Each row below holds a small network's activations on one input, seen along a few directions.
In each table, some parts of the input vary, and every possible input appears once, in random order.
A made-up example of a description, with smaller parts first: one of 8 places around a ring, together with either a single point or one of 11 places along a line or (one of 3 separate values, together with one of 4 places along a line).
Shared parts are said once, and a part with two or three values counts as separate values.

Other details of the inputs vary at random and push rows far along two fixed directions, the same in every table; ignore that.

Rows:
R1: [ 24  47  35  -5   9  25 -23  -7  -6   1 -11]
R2: [-18 -59 -32  -4 -33 -12  40 -18  -8 -16  32]
R3: [-22 -31  11 -15   5 -23 -30  56  26  34   7]
R4: [ 24  49  25   0   4  28 -28   0  -4  -6 -15]
R5: [ 28  45  25 -13  11  10 -39 -13 -13  -3 -15]
R6: [ 23  21 -14  13  -4  15  54 -86 -35 -53 -26]
R7: [ 20  56  25   1  12  27 -18   8   9  -6 -19]
R8: [-20 -53 -36  15 -24 -27  49 -21  16  -5   9]
R9: [ 25  33  -3  19 -24  11  61 -85 -26 -45 -16]
R10: [-14 -58 -42   4 -39 -29  27 -32  -2  -9  24]
R11: [-24 -45 -23   5 -32 -12  60 -10  10 -11  25]
R12: [-29 -31  10 -19  11 -21 -42  49  13  29   6]
R13: [-16 -32   6 -12 -19 -29 -53  42  22  46  17]
R14: [ 20  45  30  -2  31  28 -11   2   6  -3 -21]
R15: [-20 -39   7 -26  10  -6 -46  50   6  28  14]
R16: [-20 -45 -33  13 -39 -30  47 -23  16  -3  16]
R17: [-16 -58 -42   6 -25 -23  31 -36  -7 -13   7]
R18: [ 12  41  28  -6  36  29 -21  -5  -6  -7 -21]
R19: [-22 -41 -23   6 -37 -27  56 -17   8 -10  17]
R20: [ 17  44  20   2  31  12 -38 -16   0   2 -30]
R21: [-24 -32   1 -10   6  -6 -29  68  30  26  11]
R22: [ 11  44  19   0  33  32 -27   3  -3 -14 -26]
R23: [ 21  38  15  -7  25  31 -37   0 -13 -13 -25]
R24: [-19 -39  -3 -22 -10 -10 -54  61  12  25  26]
R25: [ 27  45 -20  45  10  13  85 -56 -36 -36  -5]
R26: [-14 -11  -1   7  16 -27 -14  73   4  42  25]
R27: [ 26  65  16   5  38  18   0  12 -20  17  -6]
Description of these inputs: either one of 3 separate values or (one of 4 places along a line, together with one of 6 places around a ring).
What sort of input is R27?
> one of 3 separate values
Which other rows belong to the same alternative as R27? List them by row number.
> R25, R26
A walk changes only the place on the line of 4. It starts at R7 and steps to R11. List the rest of the walk in order.
> R19, R16

Rows:
R28: [ 16  27  11   4  -1  -7 -18   1  10  19  -5]
R29: [  5  22  14   1  17   0 -12  11  -8   9  -8]
R30: [  6  19   4  -1  17  10 -20   7  -1   6  -6]
R31: [ -3 -10 -13   7  -4   5  19  -7  -7  -9   9]
R32: [-12 -27  -1  -1 -25 -28 -15  29  13  31  22]
R33: [ -5 -12  -8   6 -20 -26   0  11  11  19  12]
R34: [-5 -7 -8  2 -3 -3 27 -8 -4 -3 11]
R35: [  5  12  16  -9   4   6 -32  -5   3   1  -9]
R36: [-4 -6 -8  3 -4 -9 24  0 -8 -3 11]
R37: [ -3  -9 -12   9  -5   0  16   0 -11 -10   8]
R38: [  7  17   9   0  21   4 -17   6  -2   8  -9]
R39: [ -7 -28  -8 -10 -10 -11 -11   0   3   2   8]
R40: [ -6  -7 -16   6  -7   3  20 -12   5 -17  -5]
R41: [ -8 -27  -6  -9 -11 -11 -10  -3   4   1   9]
R42: [-5 -9 -8  2 -7 -4 15  9 -9 -2 12]
R43: [ -5 -11  -8   6  -9   5  17  -2   4 -15   2]
R44: [  9  19  15  -4  10  15 -13  13   2   6  -2]
R45: [  8  21  17  -5  14   9 -10  10   4   9  -2]
R46: [  5  17  13  -1  16   4 -16   9   9   1 -16]
R47: [ 34  48  -6  27  11  28  58 -82 -22 -49 -31]
R48: [  2  20  18  -2  13   5 -12  10   7   5 -14]
R49: [-18 -30  -3  -9 -16  -8 -12   4   6   4   7]
R50: [-12 -29  -6  -8 -13 -12 -11  -1   6   3   9]
R51: [  6  21   3   1  15   5 -21  12  -6   4  -7]
R52: [  8  19   9   2  20  -1 -17  11  -6   6  -9]
R53: [ -7 -29 -11 -14 -13  -9  -7   2  -2   2   4]
R54: [-4 -9 -8  1 -6  2 19  0 -5 -3 12]
R55: [ -3 -14 -11   7  -6   7  18  -4   0  -9   7]
R56: [  2  11  18 -10   1   9 -30  -1  -1   0 -14]
R57: [ -4 -12 -17   7  -3   4  18 -11   1  -8   2]
R58: [ -6 -11  -6   7  -1  -2  25 -10  -1  -2   1]
R59: [ -6  -8  -8   7   0  -4  27 -13  -7  -3   3]
R60: [ 13  10  10 -14   7   6 -30  -1  -3   3 -10]
R61: [ 5 23 19 -6 10  7 -9 12  9  3 -7]
R62: [ -7 -10  -4   0 -11   3  18   5   6  -9   5]
What do these inputs look like to the network?
> either one of 3 separate values or one of 8 places along a line or (one of 4 places along a line, together with one of 6 places around a ring)
A walk changes only the place on the line of 8. It starts at R53 and steps to R60. List the rest of the walk in order.
> R39, R41, R50, R35, R49, R56
